A small network was trained on invented records. Each row is its activation on one of them, seen along a few directions.
Each row is followed by the record's values for the fields SAFI, ZAGO, KIMA, TEVEM.
Not every record has every field; a missing one is written absent.
Other fields move the rows too, some of them a lot.
In the rows, 500 means zero.
Strong random noise was added to every row along 7 fixed directions; ignore it. To show where, here is one row again and again, with new noise each time:
[546 319  84 716 310 350 505 457 654 523 521 294 552 779 484 652 591 517
 651 397 435 542]
[450 544 409 527 507 541 329 351 566 579 451 486 552 553 663 362 593 415
 374 738 385 495]
[373 642 523 747 344 517 499 323 419 507 452 358 776 474 542 469 454 412
 465 525 367 565]
[361 520 480 865 465 456 379 530 241 558 578 424 659 408 693 541 801 213
 706 564 412 797]
[552 358 265 533 663 375 259 314 521 530 491 535 541 757 489 686 560 316
 828 630 529 459]
[544 402 271 473 563 458 284 353 664 580 466 509 479 718 575 469 573 470
 506 704 437 419]
[614 386 260 626 499 460 429 552 484 471 534 422 497 619 490 643 555 373
 674 359 534 492]
[572 398 646 613 782 462 105 478 393 594 553 694 566 579 459 508 526 449
 709 658 477 437]
[410 565 462 479 530 424 387 366 398 537 469 433 534 510 633 475 554 300
 635 726 471 467]

[370 413 583 732 340 386 576 539 589 626 639 461 555 560 443 479 632 779
 553 493 303 714] => <SAFI:absent ZAGO:fek KIMA:nekat TEVEM:buko>
[494 511 435 510 630 518 464 560 376 503 550 556 435 462 559 639 655 305
 654 478 569 567] => <SAFI:kud ZAGO:pev KIMA:kareb TEVEM:gised>
[338 568 268 614 182 374 765 483 357 457 513 138 468 447 633 665 612 256
 748 400 475 688] => <SAFI:absent ZAGO:fek KIMA:nekat TEVEM:buko>
[532 403 544 389 522 269 417 573 512 573 506 493 415 668 378 451 430 731
 644 627 497 182] => <SAFI:absent ZAGO:tus KIMA:kita TEVEM:gised>
[481 380 485 530 441 403 543 675 458 568 643 429 308 482 548 542 658 541
 706 446 471 653] => <SAFI:absent ZAGO:fek KIMA:nekat TEVEM:buko>
[624 402 520 530 539 531 352 710 469 530 586 530 310 434 557 462 567 491
 537 461 485 546] => <SAFI:absent ZAGO:tus KIMA:nekat TEVEM:buko>
[554 524 669 761 334 557 504 607 381 462 533 401 597 383 422 492 354 569
 492 276 437 563] => <SAFI:absent ZAGO:tus KIMA:nekat TEVEM:buko>
[458 398 536 548 451 392 508 677 443 594 637 438 338 451 569 494 657 572
 656 508 425 647] => <SAFI:absent ZAGO:fek KIMA:kita TEVEM:gised>
[774 435 188 298 570 624 485 702 597 364 452 502 256 564 540 545 514 377
 352 322 650 294] => <SAFI:absent ZAGO:tus KIMA:nekat TEVEM:gised>
[413 508 717 723 447 377 590 901 171 583 678 409 449 290 511 487 665 574
 676 319 474 548] => <SAFI:kud ZAGO:pev KIMA:kareb TEVEM:gised>
[758 292 278 583 565 456 415 725 566 417 526 539 506 600 427 560 509 506
 466 345 699 385] => <SAFI:absent ZAGO:fek KIMA:nekat TEVEM:gised>
[627 339 527 657 497 322 481 758 349 502 634 413 434 560 353 668 457 602
 850 263 542 388] => <SAFI:absent ZAGO:tus KIMA:kita TEVEM:gised>
[421 535 617 762 284 440 735 547 403 465 565 363 668 410 382 579 425 624
 565 259 444 668] => <SAFI:absent ZAGO:fek KIMA:kita TEVEM:gised>
[574 537 255 421 322 599 518 152 890 497 343 379 572 770 389 454 192 701
 214 492 362 290] => <SAFI:absent ZAGO:fek KIMA:nekat TEVEM:buko>
[435 548 617 379 454 444 540 577 493 582 550 456 326 457 572 369 535 637
 483 632 386 418] => <SAFI:absent ZAGO:tus KIMA:kita TEVEM:gised>
[607 432 601 240 747 612 412 664 454 519 551 662 215 386 564 515 573 418
 545 477 638 468] => <SAFI:kud ZAGO:pev KIMA:kareb TEVEM:gised>
[549 348 462 446 468 333 516 766 372 505 611 432 281 482 547 562 639 518
 764 478 539 505] => <SAFI:sevu ZAGO:pev KIMA:kareb TEVEM:gised>
[511 547 583 348 526 506 453 568 411 452 466 497 409 331 638 418 494 327
 467 645 610 501] => <SAFI:absent ZAGO:tus KIMA:nekat TEVEM:buko>
[438 482 635 410 523 380 360 432 488 596 515 512 446 524 508 405 434 586
 622 755 424 419] => <SAFI:sevu ZAGO:pev KIMA:kareb TEVEM:buko>
[525 435 519 571 499 462 419 537 540 570 552 522 446 537 461 505 492 607
 548 491 422 502] => <SAFI:kud ZAGO:pev KIMA:kareb TEVEM:buko>
[609 486 328 429 351 588 753 527 607 356 508 375 407 499 412 670 362 479
 511 166 560 525] => <SAFI:sevu ZAGO:pev KIMA:kareb TEVEM:gised>
[629 448 736 637 658 534 436 730 305 528 606 633 462 455 264 634 424 622
 671 190 528 385] => <SAFI:kud ZAGO:pev KIMA:kareb TEVEM:gised>
[487 450 360 397 770 542 375 219 550 499 496 681 470 667 491 743 598 259
 767 588 524 626] => <SAFI:absent ZAGO:fek KIMA:kita TEVEM:buko>
[514 533 612 573 442 451 516 273 441 462 452 433 657 599 238 690 138 570
 761 352 487 387] => <SAFI:kud ZAGO:pev KIMA:kareb TEVEM:buko>
[344 433 482 358 249 141 582 384 594 612 502 239 371 583 517 452 382 699
 714 793 416 426] => <SAFI:kud ZAGO:pev KIMA:kareb TEVEM:buko>
[516 415 574 676 527 488 363 653 459 623 626 537 419 474 515 487 629 575
 593 475 383 605] => <SAFI:kud ZAGO:pev KIMA:kareb TEVEM:buko>
[425 500 321 545 516 291 505 370 365 471 481 399 576 636 520 722 571 258
 873 575 546 469] => <SAFI:absent ZAGO:tus KIMA:nekat TEVEM:gised>
[559 403 544 789 633 575 256 435 434 518 550 618 668 540 457 627 520 390
 641 416 458 680] => <SAFI:absent ZAGO:fek KIMA:nekat TEVEM:buko>
[461 696 407 263 609 602 497 148 521 438 347 513 564 533 536 553 335 244
 467 616 529 346] => <SAFI:kud ZAGO:pev KIMA:kareb TEVEM:gised>
[414 512 765 757 799 482 270 243 313 467 464 803 969 494 368 637 471 333
 677 649 601 693] => <SAFI:absent ZAGO:fek KIMA:kita TEVEM:gised>
[409 377 385 287 439 200 490 280 660 611 494 368 354 770 443 571 394 671
 829 754 433 378] => <SAFI:absent ZAGO:tus KIMA:kita TEVEM:buko>
[554 415 558 393 735 544 293 549 578 553 472 752 480 506 578 336 633 531
 315 720 561 505] => <SAFI:absent ZAGO:tus KIMA:nekat TEVEM:gised>
[524 447 272 754 245 600 569 548 647 421 465 388 645 424 645 469 632 435
 181 422 526 834] => <SAFI:absent ZAGO:tus KIMA:kita TEVEM:gised>
[401 305 475 618 515 333 234 426 597 705 584 548 461 679 590 442 709 628
 679 814 329 644] => <SAFI:sevu ZAGO:pev KIMA:kareb TEVEM:buko>
[314 674 469 545 344 433 661 425 383 507 441 339 566 482 618 483 615 420
 487 589 402 518] => <SAFI:absent ZAGO:tus KIMA:nekat TEVEM:gised>

Here are new rows. What are their fields?
[495 619 544 271 556 602 482 501 408 493 491 470 290 323 650 446 477 295
 517 590 520 473] => <SAFI:kud ZAGO:pev KIMA:kareb TEVEM:buko>
[505 518 473 431 492 537 590 790 340 473 597 441 220 258 699 465 716 303
 562 439 567 661] => <SAFI:absent ZAGO:tus KIMA:kita TEVEM:buko>
[449 421 519 465 627 261 496 737 305 572 607 500 380 515 496 573 651 508
 786 520 589 360] => <SAFI:kud ZAGO:pev KIMA:kareb TEVEM:gised>
[675 709 865 390 755 834 450 420 417 374 418 759 667 392 218 457 106 540
 285 259 570 212] => <SAFI:absent ZAGO:fek KIMA:nekat TEVEM:gised>
[393 573 385 533 198 395 740 596 461 467 515 219 440 392 636 477 566 470
 500 480 475 600] => <SAFI:absent ZAGO:tus KIMA:kita TEVEM:gised>
[562 408 482 317 664 456 350 523 440 500 526 592 322 529 526 557 536 366
 738 609 594 455] => <SAFI:sevu ZAGO:pev KIMA:kareb TEVEM:buko>
[303 453 444 640 387 372 457 439 550 688 561 425 469 565 644 445 739 578
 557 709 290 674] => <SAFI:kud ZAGO:pev KIMA:kareb TEVEM:buko>
[452 636 611 237 366 436 694 504 455 439 450 341 380 333 508 441 258 509
 478 541 585 336] => <SAFI:kud ZAGO:pev KIMA:kareb TEVEM:buko>
[677 454 173 444 548 786 505 740 696 520 557 600 239 503 687 407 825 490
 115 346 478 567] => <SAFI:kud ZAGO:pev KIMA:kareb TEVEM:gised>
[527 538 460 252 841 463 446 279 536 468 432 724 494 702 366 649 453 427
 647 599 612 264] => <SAFI:absent ZAGO:tus KIMA:kita TEVEM:gised>
[534 558 259 469 445 597 696 227 614 341 330 485 722 696 343 674 331 445
 447 294 578 371] => <SAFI:sevu ZAGO:pev KIMA:kareb TEVEM:gised>
[469 528 501 265 521 366 549 476 522 530 439 477 404 546 481 480 408 611
 520 676 584 280] => <SAFI:kud ZAGO:pev KIMA:kareb TEVEM:gised>
[369 561 650 650 374 527 587 475 480 571 534 440 588 415 537 407 539 633
 427 494 348 685] => <SAFI:absent ZAGO:tus KIMA:kita TEVEM:gised>
[575 671 315 292 705 778 532 187 624 376 364 647 567 587 474 608 428 236
 317 422 566 413] => <SAFI:absent ZAGO:fek KIMA:nekat TEVEM:gised>
[701 491 580 513 658 677 417 543 398 386 516 603 476 392 372 657 301 348
 593 224 619 495] => <SAFI:kud ZAGO:pev KIMA:kareb TEVEM:buko>
[427 704 917 596 673 525 606 513 171 444 517 600 717 404 243 634 331 531
 656 256 511 367] => <SAFI:absent ZAGO:tus KIMA:nekat TEVEM:gised>
[560 529 509 411 487 563 569 560 440 409 496 462 456 401 505 521 396 404
 495 371 577 465] => <SAFI:sevu ZAGO:pev KIMA:kareb TEVEM:buko>
